Each row below holds a small network's activations on one input, seen along a few directions.
In each table, some parts of the input vary, and every possible input appears once, in random order.
A made-up example of a description, with smaller parts first: values(3) and (point or ring(11) or (line(6) and ring(8))).
Shared parts are said once, and a part with two or three values counts as separate values.
(in the rows, 128 means zero)

Other details of the inputs shift rows strongly along three fixed directions, in all tables alike. That doesn't count.

A family of inputs:
x1: [111 156 168 141 169 126 136 103 146 147 158 104 132 134]
x2: [174 134 135 106  86  81  50 103 185 125  24  69 131 129]
x3: [140 160 107 109 143  93 114 179 175 130  84  86 137 122]
x4: [145  78 114 136  74 177  97  97  99 114 141 211  97 152]
x5: [132 165 110 103 159 129 138 186 159 132 147 136 110 136]
x6: [122 169 104 115 143  96 114 161 164 130 115  85 142 114]
x7: [159 104  99 112  58 130 108 128 110  71  85 152 138 150]
x8: [119 159 124 116 155 137 153 183 153 131 139 134 121 142]
x9: [141 157  76 115 116  89  81 165 168 142  86  86 145  89]
x10: [175  60  57 130  60 154 112 160  93  81 138 219  76 128]
x11: [140 143 116 129 175 100  75 132 180 139 123  95 102 112]
x12: [110 149  97 135 157 103 147 177 144 155 158 105 124  88]
x13: [ 80 116 206 150 146 130 201  44  68 143 137 129 181 141]
x14: [126 164 109  90 163 115 143 178 154 131 136 126 115 131]
x15: [163 151 151 108  86 101  68  97 174 142  56  81 139 140]
x16: [119 112 128 151 188 110 130 135 145 161 168 126  96  93]
x17: [134 114 138 142  43  92 143 106 106 116  58  87 193 107]
x18: [103 125 122 131 122 136 174 124  90 123 133 141 160 130]
x19: [ 96 114 243 151  77 118 200   4  70 108  74  86 219 170]
x20: [101 143 109 144 187 126 172 164 122 143 161 127 137 111]
x21: [191 101  59 114  35 129  63 141 138  66  64 148 117 148]
x22: [101 140 112 152 161 142 171 183 131 151 188 144 118  97]
x23: [148  97 151  99 113 136 125  92 117  99 106 165 114 156]
x24: [133 172  83 130 128 111  94 168 165 158 124  94 135  97]
x25: [114 130 182 108 157 128 165  91 122 131 133 139 123 152]
x26: [ 95 122 153 143 189 115 160 117 129 167 182 121 115 100]
x27: [136 159 118 130  98 119 124 143 142 121 113 106 152 135]
x28: [ 95 123 207 133  87 178 201  61  12  94  82  38 240 173]
x29: [105 115 145 145 184 113 147 122 129 155 175 128 114  95]
x30: [160  71 127 144  53 152 105  86  94 113 138 183 103 140]
x31: [139 165 141 114 129 106  61 132 196 161  84  77 122 125]
x32: [108 122  96 133 181 200 184 193 107 101 240 228  73 156]
x33: [141 168 105  95 124  82  92 171 182 133  67  73 145 114]
x34: [180  65  91 109  76 160  64 105 114  70 125 209  66 159]
x35: [119 107 113 142  87 174 163 136  85 107 147 197 134 145]
x36: [141 137 115 135 140  83  61 116 170 157  86  78 127  97]
x37: [ 85 129 210 160 127 126 189  44  85 155 126 111 193 140]
x38: [150  66 106 120  93 157  98  90  90  99 134 209  96 141]
x39: [141  98 117 129 129 179 107 123 124 103 175 203  70 157]
x40: [100 144 122 151 172 130 187 174 119 159 193 131 128  98]
x41: [108 147 157 121 218 179 109 123  80 143 179  76  97 132]
x42: [ 95 125 151 154 188 137 149 139 139 170 196 136  99 103]
Each input here is: values(2) and (point or (line(4) and line(5))).
Changing only the values(2) part turns x24 into x37. The same change can be made to x8. Which row results? -> x31
Changing only the values(2) part turns x36 into x20. The same change can be made to x41. Which row results? -> x28
Start at x11 and move only the line(5) part, one step at a time. The first step leads to x34. Which rows follow, in order? -> x19, x1, x39
Change only the values(2) part in x1. List by row number the other rows that result. -> x27
